These are the activations of a small neural network, seen along a few directions. Each row is one input.
Each table varies a few parts of the input and shows all the possible inputs, shuffled.
A made-up example of a description, with smaller parts first: line(6) and (point or line(11) or (values(3) and ring(5))).
Shared parts are said once, and a part with two or three values counts as separate values.
In the rows, 128 means zero.

Other details of the inputs vary at random and push rows far along two fixed directions, the same in every table; ignore that.
These rows show it; all are for the same input, with only those details redrawn:
[130 110 148 121 122 114 142 153 149 126 129 110]
[103 139 162  60 122 118 129 139 144 169 119 118]
[182  66 180 160 108  99 132 155 176 131  84  97]
[124 125 188  54 114 108 120 133 159 191  84 111]
[192  56 172 188 109  99 141 161 175 110  93  94]
[141  91 106 203 125 117 166 176 141  54 179 110]
[ 17 212 103   5 141 139 146 139 102 155 203 141]
[127 106 115 163 125 118 156 166 139  83 169 112]

Rows:
row 1: [ 76  99  53 224 116 130 168 181 127  53 214 123]
row 2: [ 80 162 160  19 123 118 123 130 138 190 123 122]
row 3: [ 62 165  98 118 137 122 126  72 107 142 114 163]
row 4: [138 144 119 216  77 158 102 111 119 104  85 120]
row 5: [ 76 135 199  34  88 113  90 125 162 220  67 105]
row 6: [147  86  14 226 157 155 180 175  95  54 218 130]
row 7: [162  72  82 195 138 119 165 175 138  64 171 129]
row 8: [ 23 222 126  15 136 160 135 144  92 141 205 129]
row 9: [196  42 157 168 117 120 116 137 178 207  37  88]
row 10: [181 113 238  46 117 119 101 136 151 195  62 105]
row 11: [181  37 156 185  95 120 114 136 179 200  39  87]
row 12: [158  95  98 156 152 106 159 169 126 105 167 132]
row 13: [122 137 179  44 126  96  83  38 142 236   6 145]
row 14: [200 148 145 147 121 138  93  90 110 146  66 117]
row 15: [217  38 166 194 114 105 141 164 173  85  98 103]
row 16: [237  33 170 210 124  93 146 172 165  86 105 106]
row 17: [231  52 163 117 137 109 116 133 153 224  35 108]
row 18: [112 201 170  45 141 129  93  52 109 174 114 168]
row 19: [200  74 190  53 145  98 103 140 168 211  37 130]
row 20: [146  73 145 194 115 112 143 168 160  91 130  96]
row 21: [ 76 174  86 207 136 152 137  96 111  39 204 155]
row 22: [ 61 211 104 117 144 146 118  73 102  99 188 161]
row 23: [143 105  75 197 140 114 141  88 107  67 132 159]
row 24: [ 96 229  99  58 126 165  97  80  78 157 124 146]
row 25: [ 67 205 123  12 160 159 135 157  81 122 207 149]
row 26: [124  82  87 205 128 117 162 174 145  82 168 110]
row 27: [ 29 181 156  61 100 149 107 146 116 149 161 105]
row 28: [ 91 179  88  60 167 117 118  71  80 147 132 188]
row 29: [159 161 117 175 110 150 108 101 110 118  91 118]
row 30: [ 80 180 152  27 132 155 124 144 108 139 164 129]
row 31: [ 46 243  69 110 119 180 115 102  64 126 170 147]
row 32: [153  99  77 192 160 127 174 195 111  18 218 144]
row 33: [ 89 147 136 184 100 150 107  80 134  82 137 147]
row 34: [ 85 181  93  58 158 116 119  61  82 159 129 179]
row 35: [ 61 162 114 136 129 155 142 173 108  76 209 109]
row 36: [ 30 179  93 105 119 129 122  68 104 148 124 167]
row 37: [129 156 120 156 134 141 118  78 115  73 157 157]
row 38: [206 117 175 153 136 122  97  77 141 111  89 152]
row 39: [212 147 180  92 119 136  69  80 121 190  19 124]
row 40: [117 100  44 217 144 125 184 182 125  41 220 123]
row 41: [137  96  63 169 146 143 156 152 121 133 157 114]
row 42: [251  34 145 151 149 120 121 150 154 179  47 117]
What is each input in this table made of? -> line(6) and (values(3) or line(4))
The inputs of row 35 and row 10 match in every part but the line(6) part. If row 3 is changed in the same way as row 35 into row 10, which row does it become? -> row 34
The inputs of row 19 and row 40 match in every part but the line(6) part. If row 39 is changed in the same way as row 19 into row 40, which row does it become? -> row 29
Change only the line(4) part in row 7. List by row number the other rows that result. -> row 6, row 15, row 30
Change only the values(3) part in row 29. List by row number the other rows that result. -> row 13, row 22
